Each row below holds a small network's activations on one input, seen along a few directions.
In each table, some parts of the input vary, and every possible input appears once, in random order.
Descriptions start from the smaller parts, as in this example, which fits no table here: one of 8 places around a ring, together with either a single point or one of 9 places around a ring or (one of 3 separate values, together with one of 4 places along a line).
Shared parts are said once, and a part with two or three values counts as separate values.

Table:
R1: [  3   6 -11 -17  -6  -3   5  12  16 -12  11 -22]
R2: [-24 -17  10   5   2  29 -11  10   6  18  12  -7]
R3: [  1  -1  -3 -19 -21  -3   7  -5 -16   1 -21  11]
R4: [  7   9  -4 -18  -3 -15  10  24  12   9 -13   1]
R5: [  5  11  -3 -23  -3  -7   3  20  20   7  -9  -8]
R6: [ -1   4  -2 -24 -20   3 -10 -10  -5   5 -18  -6]
R7: [  9  -1  -4 -14 -20   3  11 -13 -21 -17  -5   3]
R8: [ 24  31   3  62  62 -69 -20 -36  34 -16 -16   2]
R9: [  4   6  -1 -22 -20  -1  -4  -5 -12   7 -22   8]
R10: [-22 -21   3  10   3  30  -6   7  -1   5  22 -11]
R11: [  0  20  14  92  64 -21 -30 -44  21   5  -1  17]
R12: [ 21  36  16  62  42 -56 -37 -64   5 -22 -26   6]
R13: [ 14   3  -6 -14  -5 -13  24  20   3  -9   1   8]
R14: [ 16   6 -10 -12  -1  -5  10  12   7 -15  13 -15]
R15: [-12 -15   8   9   4  17   5  18 -11  20  10  21]
R16: [ 11   5 -11 -12   1  -9  21  15   2 -15   9  -1]
R17: [-10 -20   2  13   3  28  -3   6  -8   4  29  -3]
R18: [-13  -7  10   3   4  25 -13  13   0  28  13   6]
R19: [-15 -10  12   5   4  21  -4  16  -3  29   8  16]
R20: [  1  -6  -8 -15 -19   8   3 -18 -16 -18  -3 -15]
R21: [-17 -25   6  10   0  18  15  13 -13   9  15  17]
R22: [ -4   2  -7 -21  -7  -4   4  15  21   1  -3 -22]
R23: [ -1   3  -1 -22 -21   9 -13 -13  -3  -4 -13 -16]
R24: [ 13   5  -4 -17  -6 -17  18  23   8   3  -7  11]
R25: [  5  -2  -5 -17 -21   0  12  -9 -21 -11  -9   9]
R26: [-17 -23   2  12   3  22  10  10 -14   2  23   8]
R27: [  3   1  -7 -18 -17  10  -9 -19 -11 -14  -2 -17]
Changing only one part turns R22 into R23. The same change can be made to R8. Which row results?
> R12
What do these inputs look like to the network?
> one of 3 separate values, together with either a single point or one of 8 places around a ring
Change only the choice among 3 separate values in R3. List by row number the other rows that result.
> R15, R24
Change only the place on the ring of 8 in R15. List by row number the other rows that result.
> R2, R10, R17, R18, R19, R21, R26

Table:
R28: [-28 -13 -18 -31 -10  41 -20  17   3  12  13 -32]
R29: [  9   5  -4 -42   2  -4  15  57   0   7  -3  16]
R30: [-33 -35   0  -6   4  56  -4   5 -14   6  59 -38]
R31: [-31 -42  18  13 -30  52  16 -12 -36  12   8  23]
R32: [ 16  63  18 101  72 -58 -63 -84  56 -23   2 -19]
R33: [ 38  26  17 109  60 -67 -60 -98  12 -11 -34  40]
R34: [ 28   2   0 -51 -60 -12  23  -7 -25 -28 -29   9]
R35: [-14 -19   7 -14 -38  39   1   0 -28  18 -29  19]
R36: [ 22   3 -16 -58 -41  -7  18   2  15 -27   3 -56]
R37: [ 13   8 -27 -40 -19 -30  53  46   7 -12  -1   3]
R38: [ -4 -13   1 -15   2  24   7  57  13  30  10  24]
R39: [ -3   3   2 -45 -41   7  12 -10 -37  10 -25  12]
R40: [ 23  35  35 113 100 -91 -25 -39  52 -12 -18  27]
R41: [-16   5 -29 -51 -20  12  -3   9   1  -5   0 -45]
R42: [-21 -29  -2  17  18  40  29  58 -20  23  45  17]
Changing only one part turns R38 into R35. The same change can be made to R37. Which row results?
> R34
What do these inputs look like to the network?
> one of 3 separate values, together with either a single point or one of 4 places along a line
Change only the choice among 3 separate values in R32. List by row number the other rows that result.
> R33, R40

Table:
R43: [-16 -18   3  11  21  22   6  49  14  24  31   5]
R44: [  6  10  -7 -23 -23   6 -14  -9  16  -7 -21 -30]
R45: [ 14   4 -20 -24 -10 -16   4  10  20 -10   5 -31]
R46: [-27 -15   4  20  -9  49 -11 -22 -32   9  34   5]
R47: [ 30  53  13 121 105 -74 -40 -79  34 -17 -23  15]
R48: [  4  -9  14 -25 -22  -6  21 -13 -17  -5 -22  22]
R49: [  5  -4  -2 -16 -35   8 -27 -26  -1 -11 -18 -32]
R50: [ 12  10 -25 -26   5 -14  17  29  30 -24   2 -29]
R51: [-29 -10  18  10   2  41  -4   2  -9  18  30   8]
R52: [  6  10 -14 -23   3 -21  36  35  -4  -6  -7  26]
R53: [  4   7   8 -12 -41   1  -3 -26 -40  -3 -18  22]
R54: [-13 -30  -1  13  15  27  -6  33   0  25  23   1]
R55: [  5  -9   8 -24 -11 -24  19  17 -12   6 -17  18]
What do these inputs look like to the network?
> either a single point or (one of 3 separate values, together with one of 4 places along a line)

Table:
R56: [  2   7   6  27  31 -19   1   6  15  13  -2  20]
R57: [  5   1   3  35  21  -6  -2 -19   2  -7  13   5]
R58: [ -2   6  12  29  22 -10  -9  -9   0  10  -9  19]
R59: [ -7  -5  -3 -25 -12  17   2  25   7   7   8 -14]
R60: [ -4   6   9  26   9   9 -30 -26   2   4  -1  -6]
R61: [  5   2   0  33  26 -13   0 -10   8  -9  15   7]
R62: [  0   5  13  27  16  -7 -14 -19  -6   8  -7  16]
R63: [-11  -8  -2 -26 -16  18   2  17  -1   9   6 -16]
R64: [ -3   2  14  28  10   0 -18 -25 -10   9 -11  17]
R65: [  1 -14  -8 -21 -10   6  23  30   1  -6  18  -2]
R66: [  1   6   6  30  26 -16  -7  -1   7  10  -5  21]
R67: [-12  -8  -1 -28 -20  27  -3  10  -3   6   3 -14]
R68: [  4   6  -1  34  31 -15   5   1  13  -7  14   4]
R69: [ -4 -13  -5 -18 -22  22  14   6 -17  -7  10  -4]
R70: [ -1   8   3  26  26  -6 -13  -6  20   7   4  -6]
R71: [ -3  -9  -2 -25 -11   2  20  35   1  15   1   8]
R72: [ -8 -17  -6 -17 -28  24  10  -1 -25  -7   8  -5]
R73: [ 51  53 -22 -18   4 -90  -5 -44  13 -49 -61 -21]
R74: [ -3 -10  -6 -16 -19  19  15  17 -13  -8  13  -5]
R75: [-13  -9  -3 -27 -25  29  -7   0 -10   6   3 -14]
R76: [ -4 -11   1 -28 -14   6  13  27  -6  11  -1  12]
R77: [ 39  37 -27 -62 -50 -63  20 -15  10 -49 -55 -23]
R78: [  1   0   6  34  15  -1  -8 -22  -6 -10   8   3]
R79: [ -1  -2   9  33  12   4 -13 -30 -10 -12   7   5]
R80: [ -1   8   6  26  21  -1 -19 -12  14   6   3  -7]
R81: [  0  11   2  23  33 -16 -11   0  27   7   7  -5]
R82: [ -6 -13   0 -26 -22  18  10  10 -16  12  -8  10]
R83: [ -6   6   9  24  17   4 -25 -18   9   3   1  -5]
R84: [ -3 -11  -1 -25 -18  15  13  18 -10  12  -3  11]
R85: [  1 -14  -8 -19 -16  14  21  21  -5  -3  17  -4]
R86: [ -7  -8  -6 -26  -9   9   8  34  12  10  10 -17]
R87: [ -9 -12   3 -26 -26  22   4   1 -22  11  -5  10]
Changing only one part turns R65 into R68. The same change can be made to R59. Which row results?
> R70
What do these inputs look like to the network?
> one of 2 separate values, together with either a single point or (one of 3 separate values, together with one of 5 places along a line)
